These are the activations of a small neural network, seen along a few directions. Each row is one input.
Each table varies a few parts of the input and shows all the possible inputs, shuffled.
Descriptions start from the smaller parts, as in this example, which fits no table here: line(4) and (point or (values(2) and ring(5)) or ring(11)).
Shared parts are said once, and a part with two or three values counts as separate values.
In the rows, 128 means zero.

Other details of the inputs shift rows strongly along two fixed directions, in all tables alike. That doesn't count.

Table:
R1: [100  98 130 142 197 179 143 211  70 128  85]
R2: [151 124 110  51  33 182 162  80 137 118 152]
R3: [104 136 116 165 131 112 107 137 143 129 110]
R4: [114 130 128 149 108 108 107 122 147 128 121]
R5: [144 170 113  90  64  58  78  68 121 104 199]
R6: [117 206 121 202 143  32  99  98 155 126 151]
R7: [ 87  98 103 159 171 220 146 198 123 134  67]
R8: [170 166 164 108  63  50 123  60 155 128 179]
R9: [184  62 150   8  36 197 180 109 120 111 111]
R10: [124 184 130 185 170  70 118 138 147 137 122]
R11: [156  73 109  49  65 206 169 122 124 112 106]
R12: [123 144 128 156 170 157 151 168 129 136  97]
R13: [ 87  75 160 180 179 214 146 195 123 126  78]
R14: [ 90  64 129 176 197 188 128 201 139 138  66]
R15: [118 104 125 135 156 191 133 145  67 126  93]
R16: [116 215 116 203 148  41 106  97 158 132 158]
R17: [109 167  95 160 163  31  85 115 125 133 164]
R18: [169  58 169  10  45 217 186 103 141 119 140]
R19: [139 153 136 120 144 104 105 139 100 112 152]
R20: [152  75 111  39  43 193 149 111  70 122 136]
R21: [114 166 148 189 185  40  99 121 183 150 148]
R22: [173 177 121  86  76  46 130  60 162 125 167]
R23: [150  80 173  57  34 210 173  93 129 107 151]
R24: [162 128 140  76  43  85 124  46 173 124 189]
R25: [182  77 126   5  71 202 166  94  75 122 118]
R26: [154 155 125  89  59 145 161  75 135 114 163]
R27: [124 124 127 151 179 138 131 175  79 145 110]
R28: [101  85 100 154 211 191 118 180  87 144  70]
R29: [132 176  94 161 144  15  81  90 127 148 178]
R30: [128 192 116 178 134  22  89  88 107 137 180]
R31: [138 160 115 122 147 115 147 119 160 140 136]
R32: [132  89 157 124 137 190 157 178 114 126  77]
R33: [145 173 124 100  66  47 113  61 100 108 196]
R34: [117  76 123 133 144 174 135 168 135 128  82]
R35: [124  83 170 127 143 202 159 172 126 132  96]
R36: [160 129 142  68   7  92 120  42 154 117 179]
R37: [ 97  85 173 164 191 215 155 203 134 141  84]
R38: [136  80 150 107 137 165 149 154 138 132  96]
R39: [108 150 106 191 174  68  96 136 162 137 117]
R40: [120 178 123 189 187  31  98 130 167 143 124]
R41: [124 178 128 177 194  76  97 123 101 149 127]
R42: [ 82  78 142 166 161 197 126 180 140 135  89]
R43: [102 173  93 192 190  90 113 134 174 147 134]
R44: [107 187 110 177 202   8  87 132 128 141 155]
R45: [147  91 114  50  64 194 135  93  75 124 122]
R46: [160 144 108  69  76  77  94  76 122 102 191]
R47: [131 150 141 158 147 103 128 141 135 132 112]
R48: [ 94 102 109 154 152 190 135 181 125 127  73]
R49: [147  83 148  64  61 172 150  91 160 124 157]
R50: [130  83 112  47  61 180 143 124  75 109 134]
R51: [174 151 140  73  13  90 139  43 132 102 172]
R52: [171 154 124  58  88  69 107  82 120 106 187]
R53: [111 144  95 168 172 122 124 147 155 139 112]
R54: [101 123 128 171 209 208 164 206 125 142  73]
R55: [123 156 113 156 182 110 136 150 153 142 110]
R56: [ 91 152 145 182 139  90  94 113 179 142 159]
R57: [104 146 125 170 175 116  93 160  97 106 136]
R58: [ 95  75 154 174 167 203 144 191 116 123  71]
R59: [124 158 110 167 194  55 102 142 114 153 136]
R60: [113  89 147 150 134 188 146 170 113 116  81]
Description of these inputs: ring(5) and (line(4) or line(8)).
Changing only the ring(5) part turns R43 into R54. The same change can be made to R34. Which row results? -> R32
Changing only the ring(5) part turns R56 into R23. The same change can be made to R48. Which row results? -> R6
Change only the line(4) part in R17. List by row number the other rows that result. -> R28, R29, R46
Change only the line(4) part in R52. List by row number the other rows that result. -> R25, R44, R59
Change only the ring(5) part in R39. List by row number the other rows that result. -> R3, R40, R47, R51
A walk changes only the line(8) part. It starts at R18 and steps to R21. List the rest of the walk in order. -> R38, R9, R40, R22, R55, R31
